Here are a small network's activations along a few directions, averaged over the inputs that share one value of a field.
Related values have similar rows: they may be neighbours, one step apart, or belong to one group.
(in the rows, 500 means zero)
Random noise pushes rows far along 14 fixed directions. That doesn't count. These rows show it; they differ only by the noise:
[677 420 551 490 322 677 462 658 694 389 511 282 402 364 329 374 617 494
 378 312 531 647 375 655 725 278]
[661 594 444 326 630 552 420 605 652 680 434 592 556 582 443 532 483 454
 494 374 516 314 457 402  15 727]
[620 238 671 281 458 579 128 657 519 926 289 358 531 376 594 467 755 439
 472 400 685 643 290 573 729 230]
[383 287 314 508 815 483 468 567 518 720 541 532 572 279 590 517 468 478
 368 660 747 454 476 520 392 609]
[506 641 655 456 689 504 587 707 500 722 687 375 592 363 864 484 620 535
 633 430 631 736 523 565 786 302]
[206 288 463 359 681 367 447 567 401 564 404 675 708 310 802 546 336 350
 517 689 750 286 449 540 369 474]
[757 530 556 518 645 784 498 563 601 713 431 455 312 542 433 440 766 501
 445 443 601 755 666 361 561 396]
[506 323 372 576 666 479 394 591 396 658 542 460 529 374 357 575 491 547
 281 583 715 446 381 615 524 653]
[714 589 571 436 348 472 391 669 597 318 536 393 492 554 373 406 572 437
 385 482 590 456 424 550 507 416]
[271  90 558 441 518 699 382 400 387 776 141 470 439 334 301 667 542 331
 434 495 622 512 451 740 546 575]
[558 546 326 616 562 686 377 350 442 760 464 596 547 272 532 771 623 399
 290 455 602 490 505 725 528 716]
[571 717 520 482 617 406 471 460 552 395 714 417 513 612 383 564 659 294
 481 750 723 458 589 500 445 647]
[703 502 504 388 761 566 394 317 501 798 644 518 342 545 422 534 708 505
 518 511 510 430 578 373 450 267]
[536 466 604 552 402 446 425 598 297 477 308 597 498 448 762 393 429 560
 283 555 500 448 643 581 547 248]
[442 590 614 576 206 353 619 477 332 346 318 606 375 458 716 420 512 447
 646 563 277 565 614 572 861 310]
[613 555 563 428 470 450 400 529 564 615 388 487 455 607 513 412 571 481
 511 495 417 486 525 425 335 555]


Field F:
f8: [449 274 580 743 719 965 332 204 468 835 457 415 563 471 670 532 557 782
 256 291 543 819 571 391 632 331]
f12: [779 573 408 296 480 394 518 724 564 697 414 585 327 412 493 458 597 398
 488 536 474 343 604 527 408 388]
f9: [575 494 535 252 291 419 318 381 623 322 701 471 583 522 434 537 553 390
 749 358 525 304 204 474 707 140]
f2: [441 305 373 686 783 501 585 383 358 690 642 567 431 557 397 493 445 787
 592 537 461 582 395 255 691 549]
f1: [381 427 427 511 471 383 444 277 303 667 396 504 525 517 533 593 405 593
 392 572 266 422 611 583 326 620]
f10: [570 400 295 707 476 526 632 548 275 482 423 553 332 403 255 576 454 648
 310 582 525 597 575 568 650 542]
f7: [350 652 733 544 518 353 620 311 289 484 631 327 391 699 452 591 529 456
 601 683 438 523 844 688 578 397]
f5: [425 463 448 592 576 547 692 447 504 349 545 671 397 644 502 396 358 697
 658 527 366 594 619 181 467 434]
f14: [257 407 650 501 354 386 289 418 381 817 334 401 695 478 681 651 539 471
 659 432 403 646 228 685 752 741]
f4: [438 277 645 353 177 174 334 373 415 450 279 484 337 652 390 285 514 459
 632 620 179 362 425 407 535 249]
f3: [134 348 618 393 650 711 572 214 548 550 659 307 649 298 658 690 587 373
 748 439 554 731 467 631 775 280]
f13: [456 524 433 518 460 646 584 486 354 376 509 576 533 462 288 771 432 451
 398 508 663 412 576 676 475 640]
f11: [559 578 611 383 436 544 556 649 325 613 417 500 473 520 333 675 556 420
 437 424 544 394 586 692 442 518]
f6: [460 584 363 469 590 510 640 504 566 745 513 559 503 342 517 709 517 431
 597 418 499 472 584 628 458 666]
F is arranged as a ring.
List every value one step from f3, in the order listed.
Answer: f1, f11
List every value one step from f2, in the order listed.
Answer: f8, f14
List every value one step from f9, in the order listed.
Answer: f7, f6
List every value one step from f13, in the order listed.
Answer: f10, f5
